A small network was trained on invented records. Each row is its activation on one of them, seen along a few directions.
After each row come some of the record's fields: NOMUL, RUR, NAK, KAPOZ, VABE.
Not every record has every field; a missing one is left out.
The largest differences between rows may come from other fields.
Strong random noise was added to every row along 2 fixed directions; ignore it. To show where, here is one row again and again, with new noise each time:
|  -67 | -165 |  -14 |   43 | -263 | -147 |  -26 | -342 | -121 |   27 |   86 |  120 | -158 |   48 | -128 |  -96 |  330 | -109 | -194 |   14 |  -13 |
|  399 |  146 |  229 |  197 | -575 |  248 |  123 | -455 |  -84 | -170 |  268 | -519 |  -85 |  -76 | -190 | -754 |  715 |  226 |  -76 | -113 | -308 |
| -279 | -310 | -185 |    9 |  -86 | -319 | -105 | -330 | -182 |  111 |   26 |  363 | -172 |  140 | -137 |  121 |  211 | -246 | -291 |   66 |  148 |
| -124 | -188 |  257 | -154 | -404 | -234 |    8 | -129 |   93 |   86 |  -47 |  433 | -267 | -119 |   62 |  406 |   -3 | -228 |    6 |   62 | -107 |

|   32 |   79 |  238 |  -94 |  -15 |   40 |  177 |  223 |  167 |   84 |   89 |  132 |    9 | -283 |  171 |  229 | -469 |   12 |  332 |  214 |  -22 | : (NOMUL tesa; RUR milem; NAK suro; KAPOZ nukiz)
|  294 |  363 |  424 |  -65 | -266 |  158 |  -69 |   64 |  317 | -195 | -175 | -204 | -103 | -190 |   18 |   11 |  202 |  167 |  126 | -307 | -358 | : (NOMUL paf; RUR zut; KAPOZ nukiz; VABE ved)
|  111 |  229 |  141 |  116 |  -33 |  272 |   34 |   70 |  121 |  -32 |   47 | -433 |   75 | -119 |   49 | -244 |   57 |   88 |  129 | -100 |  -44 | : (NOMUL tesa; RUR pepon; KAPOZ nukiz)
|  -68 | -126 | -288 |   14 |   85 | -217 | -112 | -329 | -314 |  -46 |   79 |  132 | -170 |  285 | -314 |  -36 |  527 | -120 | -387 |   -4 |   50 | : (NOMUL kibes; RUR milem; NAK suro; KAPOZ bobo)
|  226 |  345 |  182 |  206 |  -36 |  560 |  132 |  275 |   40 |  -74 |   47 | -768 |   95 | -376 |   51 | -475 |  233 |   -5 |  213 |   10 |   15 | : (NOMUL bet; RUR pepon; KAPOZ nukiz)
| -161 |  139 |  -14 |  -25 |  364 |  139 | -196 |  379 |   87 |   23 | -367 | -123 |  -78 |  -53 |   -6 |  285 |  158 | -305 | -110 |  -63 |  210 | : (NOMUL kibes; RUR pepon; KAPOZ nukiz)
| -497 | -503 | -118 |  -68 |  -43 | -325 |  107 |  -58 | -282 |  169 |  159 |  468 | -168 |  -49 |   72 |  374 |  -88 | -432 |  -75 |  551 |  353 | : (NOMUL kibes; RUR milem; NAK suro; KAPOZ nukiz)
| -240 | -400 | -686 |   67 |  425 | -137 |   36 | -294 | -517 |    8 |  195 |   93 |  308 |  477 | -234 | -538 |  -14 |  188 | -308 |   48 |  304 | : (NOMUL paf; RUR milem; NAK suro; KAPOZ nukiz)
|  116 | -164 |  349 | -274 | -567 | -157 |  138 | -210 |  101 |  -26 |  161 |  375 | -138 |   18 |   33 |  126 |   55 |  143 |   77 |  -43 | -400 | : (NOMUL paf; RUR milem; NAK suro; KAPOZ nukiz)
| -276 | -185 | -209 | -209 |  185 | -398 | -135 |   10 |   61 |   41 | -259 |  536 |  111 |  332 |  -45 |  366 | -222 |    3 | -181 | -244 |  -11 | : (NOMUL paf; RUR milem; NAK gabos; KAPOZ nukiz)
|  386 |  241 |   23 |  125 |  -87 |  136 |  -47 | -294 |    4 | -168 |   84 | -448 |  190 |  215 | -253 | -746 |  532 |  410 | -196 | -407 | -204 | : (NOMUL paf; RUR milem; NAK gabos; KAPOZ nukiz)
| -202 |  -46 | -323 |   80 |  236 | -105 | -209 | -138 | -233 |  -16 |  -25 |  -50 |   -1 |  274 | -254 | -117 |  351 | -167 | -330 | -102 |  205 | : (NOMUL paf; RUR zut; KAPOZ bobo; VABE ved)
|   26 |  151 |   36 |  -10 |   19 |  -42 | -133 |  -30 |   83 |  -40 |  -97 |  -29 |   64 |   95 |  -42 |  -29 |  110 |   53 |  -87 | -226 |  -83 | : (NOMUL paf; RUR zut; KAPOZ nukiz; VABE ved)
|  602 |  547 |  189 |   31 | -197 |  376 |   48 |  -20 |  166 | -266 |  -70 | -628 |  150 |   65 | -163 | -467 |  394 |  537 |   51 | -531 | -533 | : (NOMUL bet; RUR pepon; KAPOZ bobo)
|   49 |   59 |  555 | -139 | -611 |   64 |   87 |  156 |  279 |   32 |  -55 |   21 | -280 | -474 |  274 |  299 |  -18 | -371 |  261 |  260 | -115 | : (NOMUL tafa; RUR zut; KAPOZ nukiz; VABE vusil)
| -121 |  -67 |  -49 |   19 | -113 |  -86 |   24 | -100 |   10 |   44 |   87 |   29 |  -48 |  -41 |    7 |   30 |   49 | -246 |   29 |  152 |  102 | : (NOMUL tesa; RUR zut; KAPOZ nukiz; VABE ved)
| -139 | -136 |  128 |  -33 | -336 |   32 |  117 |  -48 | -104 |   27 |  145 |  -73 | -113 |  -66 |    6 |  -56 |  241 | -230 |   40 |  159 |  -59 | : (NOMUL kibes; RUR milem; NAK gabos; KAPOZ nukiz)
|   11 | -169 | -113 |  -89 | -179 | -215 |   94 | -316 |   22 |   49 |  163 |  264 |  -23 |  109 |  -20 |  -55 |  -42 |  174 |  -41 |  -31 | -130 | : (NOMUL tesa; RUR milem; NAK gabos; KAPOZ nukiz)
| -207 |  -68 | -397 |  217 |  359 |  -29 | -232 | -161 | -256 |  -18 |   25 | -183 |   96 |  241 | -168 | -321 |  278 |  -83 | -279 |  -61 |  335 | : (NOMUL paf; RUR zut; KAPOZ nukiz; VABE ved)
| -376 | -256 | -186 |  -34 |  278 | -183 |  -28 |  171 |   -9 |  138 | -125 |  424 |    0 |    6 |  169 |  516 | -476 | -242 |   42 |  189 |  285 | : (NOMUL paf; RUR zut; KAPOZ nukiz; VABE ved)
|  103 | -197 | -285 |  135 |   16 |  -41 |  141 | -492 | -339 |  -44 |  407 | -119 |  100 |  258 | -202 | -649 |  218 |  297 | -150 |   55 |   -6 | : (NOMUL tesa; RUR milem; NAK suro; KAPOZ nukiz)
| -137 |  -14 | -312 |  262 |  417 |  221 |  -97 |   61 | -144 |    3 |  -42 | -325 |   86 |  -30 |  -15 | -322 |   91 |  -12 | -176 |   93 |  415 | : (NOMUL paf; RUR zut; KAPOZ nukiz; VABE vusil)
|   14 |  -67 |  264 | -161 | -488 |   65 |  235 |  124 |   96 |    3 |   47 |   39 |  -68 | -215 |  107 |  167 |  -62 |  -83 |  254 |  151 | -231 | : (NOMUL bet; RUR milem; NAK gabos; KAPOZ bobo)
|  144 |  298 |   12 |  197 |  184 |  341 |  -18 |   57 |   88 |  -50 |    9 | -585 |  175 |  -32 |  -51 | -421 |  154 |  181 |   13 | -227 |   61 | : (NOMUL tesa; RUR pepon; KAPOZ nukiz)
| -174 | -172 |   -7 | -192 |  307 | -202 |  -42 |  337 |   18 |   35 | -194 |  527 |  -29 |  -75 |  164 |  553 | -647 |  -47 |  124 |   67 |  108 | : (NOMUL kibes; RUR milem; NAK suro; KAPOZ nukiz)
| -279 | -234 | -214 |  -43 |  147 | -301 | -119 |  -73 |  -69 |   41 |  -81 |  387 |  -22 |  221 |  -36 |  356 | -150 |  -66 | -127 |  -20 |   88 | : (NOMUL paf; RUR zut; KAPOZ nukiz; VABE ved)
|  121 |   -7 |  -69 |   73 | -199 |  151 |  166 | -153 |  -98 |    4 |  189 | -233 |  103 |   68 |  -33 | -453 |   80 |  156 |   60 |   13 | -110 | : (NOMUL tesa; RUR milem; NAK gabos; KAPOZ bobo)
| -181 |  -49 | -489 |  187 |  500 |  -90 | -310 | -104 | -221 |   23 |  -86 | -135 |   97 |  263 | -148 | -304 |  156 |  -79 | -325 | -109 |  372 | : (NOMUL paf; RUR zut; KAPOZ nukiz; VABE ved)
|  -76 |  133 |  103 |   67 |  119 |   33 |  -96 |  204 |  159 |   33 | -125 |  -43 |  -50 | -158 |  155 |  182 | -189 | -207 |  121 |   42 |  155 | : (NOMUL tesa; RUR zut; KAPOZ nukiz; VABE ved)
|  -41 |  101 |   46 |  -42 |  125 | -117 | -239 |  158 |  138 |   -8 | -276 |   86 |  -70 |  -40 |   29 |  320 |  -72 | -155 |  -20 | -154 |   63 | : (NOMUL paf; RUR zut; KAPOZ nukiz; VABE ved)
|  -58 |  -84 | -451 |  183 |  449 |  -36 | -118 | -118 | -354 |  -29 |    5 | -189 |  154 |  353 | -296 | -347 |  213 |   45 | -348 | -139 |  185 | : (NOMUL kibes; RUR pepon; KAPOZ bobo)
|   31 | -258 | -265 | -109 |  343 | -319 |   98 | -193 | -200 |   64 |  215 |  531 |  217 |  347 |  -74 |  -81 | -545 |  521 |  -44 |  -20 |  -61 | : (NOMUL paf; RUR milem; NAK suro; KAPOZ nukiz)
|  -38 |   -1 |  256 | -144 |   12 |   53 |   34 |  434 |  315 |   73 | -268 |  210 |  -46 | -317 |  309 |  556 | -481 | -151 |  235 |  114 |   60 | : (NOMUL paf; RUR zut; KAPOZ nukiz; VABE vusil)
|  210 |  313 |  114 |  160 |  152 |  294 | -130 |  117 |  -25 | -143 |  -77 | -579 |  117 |   96 | -135 | -410 |  356 |  171 | -127 | -330 |  -73 | : (NOMUL kibes; RUR pepon; KAPOZ nukiz)
|  232 |  413 |  217 |  170 |    9 |  574 |   13 |  272 |  191 |  -10 |   22 | -740 |   80 | -273 |   61 | -392 |  200 |  125 |  212 | -106 |  -70 | : (NOMUL tesa; RUR pepon; KAPOZ nukiz)
| -222 | -234 | -419 |  364 |  213 |   37 |  -89 | -223 | -422 |   32 |  233 | -315 | -114 |   35 | -103 | -400 |  434 | -300 | -289 |  359 |  504 | : (NOMUL kibes; RUR zut; KAPOZ nukiz; VABE vusil)
|  152 |  -31 |  284 | -116 | -613 |   82 |  249 | -222 |   41 |  -52 |  182 |    4 | -113 |  -79 |   58 | -118 |  100 |  131 |  170 |   73 | -354 | : (NOMUL tesa; RUR milem; NAK gabos; KAPOZ bobo)
| -238 | -260 | -109 |  172 |   29 |   65 |   33 |  -21 | -185 |  110 |  226 |  -35 |  -51 | -170 |  189 |  -58 | -145 | -266 |   85 |  472 |  358 | : (NOMUL tesa; RUR zut; KAPOZ nukiz; VABE vusil)

Here are new rows. What are their fields?
|   21 |  110 |  -72 |  -11 |   65 | -102 | -222 | -163 |   44 |  -84 | -139 |  -42 |  -50 |  137 | -175 |  -70 |  345 |   12 | -261 | -261 |  -64 | : (NOMUL paf; RUR zut; KAPOZ nukiz; VABE ved)
|  118 |   34 |  271 | -358 | -290 | -342 |   69 | -107 |  318 |  -45 |  -73 |  582 | -125 |   12 |   40 |  494 | -125 |  226 |   49 | -209 | -451 | : (NOMUL paf; RUR milem; NAK suro; KAPOZ nukiz)
|   36 |  -85 |   -9 |  -87 | -119 |   22 |  232 | -100 |  -14 |   20 |  120 |   60 |  165 |  162 |  -29 | -171 | -185 |  260 |   88 |  -46 | -120 | : (NOMUL tesa; RUR milem; NAK gabos; KAPOZ bobo)
|  164 |  227 |  156 |   72 | -114 |  142 |   18 |   37 |  178 |  -18 |   36 | -274 |  -24 | -176 |  110 | -174 |   54 |  -19 |  144 |   -5 |  -94 | : (NOMUL tesa; RUR zut; KAPOZ nukiz; VABE ved)
|   72 |   41 | -254 |  367 |  201 |  263 | -115 |  -54 | -294 |  -87 |   99 | -620 |    6 |   15 | -144 | -615 |  475 |  -53 | -217 |  116 |  335 | : (NOMUL kibes; RUR zut; KAPOZ nukiz; VABE vusil)
|  151 |  131 |  122 |  143 | -162 |  117 |   39 | -139 |   72 |  -27 |  162 | -201 |  -14 | -115 |  -12 | -197 |  111 |   74 |   77 |   65 |  -94 | : (NOMUL tesa; RUR zut; KAPOZ nukiz; VABE ved)
|  -58 | -314 | -157 |  -95 |  -85 | -160 |  154 | -253 | -111 |   49 |  114 |  366 |  105 |  264 |   -7 |   12 | -196 |  310 |  -38 |  -31 | -169 | : (NOMUL paf; RUR milem; NAK gabos; KAPOZ nukiz)
| -337 | -303 |  -27 | -256 | -269 | -336 |  -62 | -138 |  -38 |   61 |  -73 |  525 | -139 |  143 |  -12 |  378 |   75 | -203 | -130 |  -17 |  -96 | : (NOMUL paf; RUR milem; NAK gabos; KAPOZ nukiz)
|    3 | -133 | -269 |   47 |  379 |  -14 |   -7 |  -47 | -186 |   14 |   59 |   -8 |  242 |  237 | -200 | -273 |   17 |  252 | -189 |  -18 |  165 | : (NOMUL paf; RUR milem; NAK suro; KAPOZ nukiz)
|  203 |  109 |   40 |   73 | -228 |  -21 |  -21 | -156 |  -53 |  -96 |   67 | -204 | -159 |    4 | -109 | -112 |  365 |  -35 |  -58 |  -44 | -188 | : (NOMUL kibes; RUR zut; KAPOZ bobo; VABE ved)
|   27 |  293 | -198 |  103 |  494 |  200 | -265 |  177 |  133 |  -42 | -315 | -318 |  170 |  146 | -138 | -100 |  220 |  201 | -241 | -432 |   97 | : (NOMUL paf; RUR pepon; KAPOZ nukiz)
|  169 | -121 |  404 | -254 | -636 |   -1 |  366 | -105 |  239 |  102 |  182 |  339 | -109 | -170 |  195 |  207 | -338 |  182 |  333 |  119 | -429 | : (NOMUL tesa; RUR milem; NAK gabos; KAPOZ bobo)
|  271 |  249 |  388 |   45 | -258 |  280 |  138 |    7 |  236 |  -63 |  109 | -225 |   19 | -239 |  154 | -162 | -121 |  242 |  296 |   16 | -233 | : (NOMUL tesa; RUR zut; KAPOZ nukiz; VABE ved)
| -167 |  -67 | -251 |   65 |  170 | -191 | -106 | -189 |  -96 |   79 |   75 |   88 |  -34 |  147 |  -77 |  -45 |  152 | -170 | -238 |   35 |  169 | : (NOMUL tesa; RUR zut; KAPOZ nukiz; VABE ved)
|  229 |  126 |  312 |  114 | -237 |  261 |   80 |  121 |   81 |  -44 |   38 | -338 | -113 | -247 |  129 | -160 |  128 |   19 |  172 |  114 | -114 | : (NOMUL kibes; RUR zut; KAPOZ nukiz; VABE vusil)
| -131 |  -53 | -217 |  -23 |  182 | -321 | -257 | -197 |  -15 |   20 | -117 |  247 |   11 |  242 | -122 |  121 |  117 |  -34 | -282 | -165 |   82 | : (NOMUL paf; RUR zut; KAPOZ nukiz; VABE ved)
|  346 |  130 |  291 | -158 | -471 |  -26 |   64 | -128 |   96 |  -92 |  -62 |   42 | -195 |   73 |  -91 |  -17 |  339 |  180 |   -1 | -218 | -511 | : (NOMUL kibes; RUR milem; NAK gabos; KAPOZ bobo)
|  117 | -122 |   57 |  -32 | -147 |  -76 |  167 | -168 | -186 | -119 |  231 |   92 |  -49 |  -12 |  -21 | -153 |  -64 |  154 |   76 |  174 | -138 | : (NOMUL kibes; RUR milem; NAK suro; KAPOZ nukiz)
|   38 |  -76 |  120 |  162 | -265 |  212 |  167 |  -60 |  -30 |   22 |  267 | -214 |   13 | -321 |  212 | -281 | -158 |  -39 |  250 |  369 |   81 | : (NOMUL tesa; RUR zut; KAPOZ nukiz; VABE vusil)
